m = -1.17,9.69,-16.74,5.94,-12.96,-5.36,10.52,-5.07
m[-8] => -1.17
m[-3] => -5.36
m[-4] => -12.96
m[-5] => 5.94
m[6] => 10.52

A =
[[-.15, .06, -.16, -.17, .11, .18, .01, -.04, -.26, .27, -.15, -.14, -.17, .16],
[-.16, -.23, .03, .18, .22, -.20, .15, .26, .14, -.07, -.21, .28, .30, -.25],
[-.10, -.18, -.12, .13, .03, -.08, .19, -.12, .10, -.14, .05, .50, .20, -.04],
[.24, -.21, .24, -.14, -.08, -.14, -.04, .33, .26, -.16, -.21, -.12, .09, -.14],
[-.06, -.12, -.09, -.14, .18, -.17, .04, -.19, -.10, .18, -.14, .09, -.23, .32]]
A[-5][-14] => -.15
A[:, 6] => [.01, .15, .19, -.04, .04]
A[-4][-9] => -.20
A[-5] => [-.15, .06, -.16, -.17, .11, .18, .01, -.04, -.26, .27, -.15, -.14, -.17, .16]
A[-3][-2] => .20
A[:, -11] => [-.17, .18, .13, -.14, -.14]
A[3][-11] => -.14
A[-2][8] => .26
A[4][5] => -.17
A[4][6] => .04
A[1][-10] => .22
A[1][-5] => -.07
A[:, 2] => [-.16, .03, -.12, .24, -.09]
A[:, -6] => [-.26, .14, .10, .26, -.10]
A[0][-3] => -.14
A[1][7] => .26
A[-2] => [.24, -.21, .24, -.14, -.08, -.14, -.04, .33, .26, -.16, -.21, -.12, .09, -.14]
A[4][7] => -.19
A[4] => [-.06, -.12, -.09, -.14, .18, -.17, .04, -.19, -.10, .18, -.14, .09, -.23, .32]
A[-3] => [-.10, -.18, -.12, .13, .03, -.08, .19, -.12, .10, -.14, .05, .50, .20, -.04]
A[-3][-7] => -.12
A[-4][8] => .14
A[-1][11] => .09
A[0][-1] => .16
A[:, -2] => [-.17, .30, .20, .09, -.23]
A[3][-1] => -.14
A[-3][-1] => -.04
A[:, -7] => [-.04, .26, -.12, .33, -.19]
A[0][-4] => -.15

x = [6, 72, 56, 10, 51, 49, 32, 12, 85, 70, 21, 50, 65]
x[-13] -> 6
x[11] -> 50
x[-5] -> 85
x[-11] -> 56
x[-1] -> 65
x[3] -> 10

data =
[[-.11 -.16 -.10 -.16 -.15 -.11 -.12 -.16 -.16 -.12 -.10 -.16 -.10 -.16]
 [ .38 -.40  .48 -.50 -.28  .47  .12 -.49 -.46  .15  .50 -.46  .51 -.50]
 [-.12 -.25 -.10 -.26 -.23 -.10 -.15 -.26 -.26 -.14 -.09 -.26 -.09 -.26]
 [-.42  .54 -.54  .67  .40 -.53 -.09  .65  .62 -.13 -.56  .62 -.57  .67]]
data[0, 0]: -.11
data[:, 5]: [-.11, .47, -.10, -.53]
data[1, 7]: -.49
data[2, 3]: -.26
data[2, 0]: -.12
data[1, 1]: -.40
data[:, 7]: [-.16, -.49, -.26, .65]
data[:, 6]: [-.12, .12, -.15, -.09]
data[:, 2]: [-.10, .48, -.10, -.54]
data[2, 9]: -.14
data[:, 9]: [-.12, .15, -.14, -.13]
data[0]: [-.11, -.16, -.10, -.16, -.15, -.11, -.12, -.16, -.16, -.12, -.10, -.16, -.10, -.16]
data[2, 4]: -.23
data[3, 8]: .62
data[0, 3]: -.16
data[0, 9]: -.12
data[1, 10]: .50
data[3, 3]: .67
data[0, 4]: -.15
data[2, 2]: -.10
data[2, 12]: -.09
data[1, 0]: .38
data[1, 6]: .12
data[:, 1]: [-.16, -.40, -.25, .54]
data[1, 8]: -.46
data[1, 3]: -.50
data[1]: [.38, -.40, .48, -.50, -.28, .47, .12, -.49, -.46, .15, .50, -.46, .51, -.50]
data[0, 13]: -.16
data[3, 6]: -.09
data[0, 7]: -.16
data[2, 11]: -.26
data[2, 10]: -.09
data[1, 2]: .48
data[:, 11]: [-.16, -.46, -.26, .62]
data[2, 6]: -.15

W =
[[4 3 4 4 4 4 4 4]
 [5 2 3 4 3 8 2 6]
 [6 2 2 5 3 8 3 5]
 [6 3 2 5 3 6 3 4]
 [5 2 4 4 4 6 2 5]
 [5 2 5 3 4 4 2 5]]
Rows and columns are counted from 0.
row 0 col 0: 4
row 4 col 5: 6
row 5 col 0: 5
row 1 col 3: 4
row 5 col 6: 2
row 4 col 7: 5
row 3 col 0: 6
row 3 col 5: 6
row 0 col 6: 4
row 0 col 5: 4
row 3 col 2: 2
row 5 col 3: 3
row 2 col 6: 3
row 1 col 1: 2
row 5 col 4: 4
row 5 col 1: 2
row 5 col 5: 4

B =
[[.25, .25, -.04, .41, -.27, -.01, -.02, .03, -.44, -.31, .07, -.21, .22, -.22, -.24, -.07],
[-.12, -.13, -.16, -.22, .27, -.33, -.18, -.11, .21, -.32, .08, .55, .21, -.19, .32, .16],
[-.02, -.09, .21, -.03, .21, -.18, -.02, -.33, .08, -.46, .10, -.23, -.21, .00, .17, .34],
[-.01, -.19, -.17, .08, .31, -.09, -.16, .45, .22, .32, -.16, .10, -.02, .33, .17, .43],
[.23, .26, .02, .39, .16, -.17, -.30, .02, -.17, .20, -.09, .08, .20, -.29, .07, .12],
[.00, .05, -.46, -.42, -.36, .03, .17, -.51, -.37, -.61, .37, -.34, -.26, -.05, -.30, -.06],
[.11, .10, -.27, -.49, -.19, -.38, -.21, -.25, -.45, .12, .32, .43, -.15, -.24, -.34, -.07],
[.26, .28, .21, -.33, -.21, -.29, -.11, .50, -.32, -.30, .22, .17, -.17, .14, -.17, -.11]]
B[0, 0]	.25
B[6, 9]	.12
B[5, 2]	-.46
B[1, 14]	.32
B[3, 14]	.17
B[3]	[-.01, -.19, -.17, .08, .31, -.09, -.16, .45, .22, .32, -.16, .10, -.02, .33, .17, .43]
B[4, 1]	.26
B[7]	[.26, .28, .21, -.33, -.21, -.29, -.11, .50, -.32, -.30, .22, .17, -.17, .14, -.17, -.11]
B[4, 10]	-.09
B[5, 15]	-.06
B[7, 7]	.50
B[6]	[.11, .10, -.27, -.49, -.19, -.38, -.21, -.25, -.45, .12, .32, .43, -.15, -.24, -.34, -.07]
B[5]	[.00, .05, -.46, -.42, -.36, .03, .17, -.51, -.37, -.61, .37, -.34, -.26, -.05, -.30, -.06]
B[1, 0]	-.12
B[1]	[-.12, -.13, -.16, -.22, .27, -.33, -.18, -.11, .21, -.32, .08, .55, .21, -.19, .32, .16]
B[:, 5]	[-.01, -.33, -.18, -.09, -.17, .03, -.38, -.29]
B[2]	[-.02, -.09, .21, -.03, .21, -.18, -.02, -.33, .08, -.46, .10, -.23, -.21, .00, .17, .34]
B[0, 8]	-.44
B[5, 10]	.37
B[7, 12]	-.17
B[5, 0]	.00
B[2, 15]	.34
B[:, 3]	[.41, -.22, -.03, .08, .39, -.42, -.49, -.33]
B[1, 10]	.08
B[2, 3]	-.03
B[3, 10]	-.16
B[6, 6]	-.21
B[5, 3]	-.42
B[7, 4]	-.21
B[6, 15]	-.07
B[7, 11]	.17
B[2, 14]	.17
